A small network was shown many inputs. Here are its activations along a few directions, one row for each input.
In each table, some parts of the input vary, and every possible input appears once, in random order.
A made-up example of a description, with smaller parts first: one of 6 places along a line, together with either a single point or one of 9 places along a line or (one of 3 separate values, together with one of 5 places around a ring).
Shared parts are said once, and a part with two or three values counts as separate values.
In the rows, 128 means zero.

Other details of the inputs shift rows strongly along two fixed directions, in all tables alike. That doesn't count.
These rows show it; all are for the same input, with only those details redrawn:
[142 155  96  92 103 136 138  94  88 154 113  97 152 174]
[145  61 183 177 113 149 119 140 192 111 135 152  39  62]
[176 158  44  93 108 116 129  71  57 118 171 122 133 190]
[165  66 150 176 116 137 114 126 170  90 170 167  31  74]
[124  97 179 142 106 157 132 136 168 149  92 116  96  97]
[ 91 122 205 116  98 172 145 145 168 197  30  75 146 114]

Table:
x1: [113 176  71 101 154 139 120 125  86 128 145 132 176 165]
x2: [158  54 175 192 107 143 108 146 193  85 164 183  22  48]
x3: [168 105  90 157 181  61 115 109 115  45 235 186  87 105]
x4: [115 133 150 107 132  89 149 126 127 147 102  90 179 155]
x5: [188 114  63 116 143  62 128  77  91  68 226 155 100 155]
x6: [ 92 146 145 102 155 103 130 135 118 146 100 106 190 132]
x7: [162 154  42 141 165 108 112 116  88  60 229 192 115 144]
x8: [ 68 131 182 153 119 176 125 193 168 169  48 112 142 103]
x9: [129 152 140 107 103 139 151 116 121 162  85  96 154 151]
x10: [180 119  75 129 112 120 120  88  98  96 187 149  84 144]
x11: [128 186  41 100 146 129 113 119  67 109 172 153 179 173]
x12: [141  63 203 172 144  92 139 147 205  94 149 155  67  62]
x13: [ 74 127 183 127 164 103 133 158 148 154  79  94 186 115]
x14: [ 64 161 186 123 117 180 143 179 157 193  21  92 170 120]
x15: [134 150 112  84 123  88 144 103  98 136 127 105 177 169]
x16: [ 59 141 191 126 117 192 132 182 165 196  21  91 153 108]
x17: [138 186  67  81  99 122 142  91  55 160 109  82 199 214]
x18: [133  66 159 173 178  92 109 141 171  74 185 171  68  60]
x19: [ 88 112 165 175 157 153 111 185 178 117 123 156 124  80]
x20: [125 141  96 140 117 154 108 149 116 115 139 160 110 123]
- Describe the family of inputs behind these rows. => one of 4 separate values, together with one of 5 places around a ring
- The inputs of x6 and x13 match in every part but the choice among 4 separate values. If x2 is changed in the same way as x6 into x13, which row does it become? => x17
- Change only the choice among 4 separate values in x20. List by row number the other rows that result. => x8, x14, x16
- Change only the choice among 4 separate values in x4. List by row number the other rows that result. => x5, x12, x15

Table:
x21: [140 149  85 129 135 131 122 124 104 108 160 150 127 144]
x22: [ 91 167 134  93 119 162 136 136 115 180  67  91 186 153]
x23: [177 100  84 143 147  91 113  95 109  69 216 168  74 121]
x24: [ 97 153 131 114 123 146 130 144 118 159  86 104 171 146]
x25: [174 120 109 113  84 127 139  86 108 133 135 113  98 155]
x26: [107  73 208 166 134 145 119 162 199 129 104 137  82  58]
x27: [178 102 111 143  84 141 126 102 126 112 153 142  61 126]
x28: [133 148 111 110 131 114 136 116 109 128 135 123 157 151]
x29: [169 117  79 150 144  92 116 115 109  67 210 173  89 128]
x30: [113 147 137 103 130 133 141 121 122 158  97 100 163 142]
x31: [174 112  69 152 142 116 107 108 110  66 220 184  67 118]
x32: [171 125 104 118  82 138 135  92 108 132 134 118  97 153]
x33: [135 143  90 116 130 127 118 114  97 122 147 133 135 147]
x34: [107 142 143 115 132 122 140 132 124 155  93  97 168 143]
x35: [101  86 196 182 135 153 119 183 199 121 107 153  82  59]
x36: [ 94 167 131  99 121 137 139 141 113 168  76  96 191 158]
x37: [ 84 180 138  71 118 151 147 126 105 198  46  67 217 170]
x38: [164 100 101 152 146  89 117 113 123  75 199 162  84 118]
x39: [138 147 106 107 137 105 138 108 105 124 143 121 152 156]
x40: [102 101 189 150 133 154 128 156 181 144  93 127 105  79]
x41: [163 112  88 158 142 100 114 123 119  68 203 177  82 117]
x42: [101 149 135 108 127 148 131 132 118 164  84  99 163 143]
x43: [ 81  89 224 174 128 164 123 195 212 145  71 136 102  55]
x44: [ 90  91 228 163 135 153 133 177 211 148  72 125 108  62]
x45: [141 136  88 134 136 118 119 122 103 107 162 142 122 143]
x46: [159 106 107 149 144  88 123 118 126  79 190 161  92 119]
x47: [ 96 166 132  94 127 128 144 130 106 174  73  79 198 167]
x48: [136 139 106 122 132 107 128 124 110 114 148 134 142 144]
x49: [127 144 108 114 131 114 129 120 105 130 131 117 155 151]
x50: [134 175  83  90 132 109 142 102  79 138 132 110 182 182]
x51: [111  83 187 175 138 138 120 165 187 119 117 144  84  69]
x52: [118  81 188 161 138 134 123 149 181 124 118 138  85  71]
x53: [128 177  73  99 129 117 133 116  76 134 133 118 177 181]
x54: [ 74 185 137  77 119 165 142 135 102 206  33  64 217 172]
x55: [155 135  84 122 138 114 123 103 101 102 175 144 116 142]
x56: [112  71 213 160 135 138 127 155 203 129 107 136  84  58]
x57: [137 125 120 121 133 120 128 115 123 122 144 132 127 127]
x58: [168 107  80 147 139 107 106 107 108  73 207 172  79 119]
x59: [141 132 111 111 137 112 132 105 113 123 147 124 133 141]
x60: [ 94 168 138  93 122 141 143 134 116 172  71  91 196 158]
x61: [137 140  99 126 132 110 125 124 107 110 152 141 136 142]
x62: [124 132 119 127 130 121 125 130 119 126 129 126 139 135]
x63: [102 109 183 157 133 153 127 166 180 137  97 136 111  84]
x64: [141 137 104 125 137 101 131 119 109 111 154 135 136 143]
x65: [131 155  94  94 132  98 136 104  85 136 131 103 176 175]
x66: [107 102 189 151 133 140 129 158 182 133 102 134 113  84]
x67: [100  96 198 148 134 147 127 155 180 146  87 118 110  81]
x68: [181 105  98 149  84 152 120 106 122 105 164 154  51 126]
x69: [125 141 148 106  72 172 145 119 128 185  59  83 136 151]
x70: [107  92 183 166 134 165 118 165 188 129 110 147  83  66]
x71: [ 87  79 221 171 129 172 117 182 208 147  76 135  87  50]
x72: [111 149 126 107 124 146 130 129 120 152 103 113 157 140]
x73: [140 137  88 130 132 117 118 121 102 107 161 142 129 144]
x74: [165 111  93 158 143 110 115 119 125  69 205 180  76 112]
x75: [107 144 142  92 127 123 139 117 115 166  86  87 177 151]
x76: [107  88 192 177 133 158 118 176 198 119 114 159  81  60]
x77: [144 143  86 127 133 121 122 119 105 104 165 151 129 144]
x78: [113 168 152  70  67 162 164 105 108 220  21  42 191 185]
x79: [146 131 101 120 136  91 130 113 107 104 163 137 135 146]
x80: [125 170  94  91 127 104 141 111  84 142 122 105 188 178]
x81: [157 108 106 142 137 116 116 115 128  88 184 162  89 112]
x82: [159 132  61 144 139 115 109 117  93  81 198 166 101 142]
x83: [133 138 111 108 131 115 129 109 104 132 133 117 148 147]
x84: [103  97 204 145 133 131 136 156 188 141  91 122 122  84]
x85: [126 166  85  91 129 125 131 104  78 146 121 104 173 174]
x86: [155 127  87 129 137  95 123 107 100  96 179 144 123 145]
- Describe the family of inputs behind these rows. => one of 6 places along a line, together with either a single point or (one of 2 separate values, together with one of 5 places around a ring)
- The inputs of x74 and x39 match in every part but the place on the line of 6. If x61 is changed in the same way as x74 into x39, which row does it become? => x79
- The inputs of x23 and x52 match in every part but the place on the line of 6. If x38 is changed in the same way as x23 into x52, which row does it become? => x34
- Change only the place on the ring of 5 in x72. List by row number the other rows that result. => x33, x36, x73, x77
- Change only the choice among 2 separate values in x54. List by row number the other rows that result. => x71
- Change only the place on the ring of 5 in x40. List by row number the other rows that result. => x41, x51, x74, x85
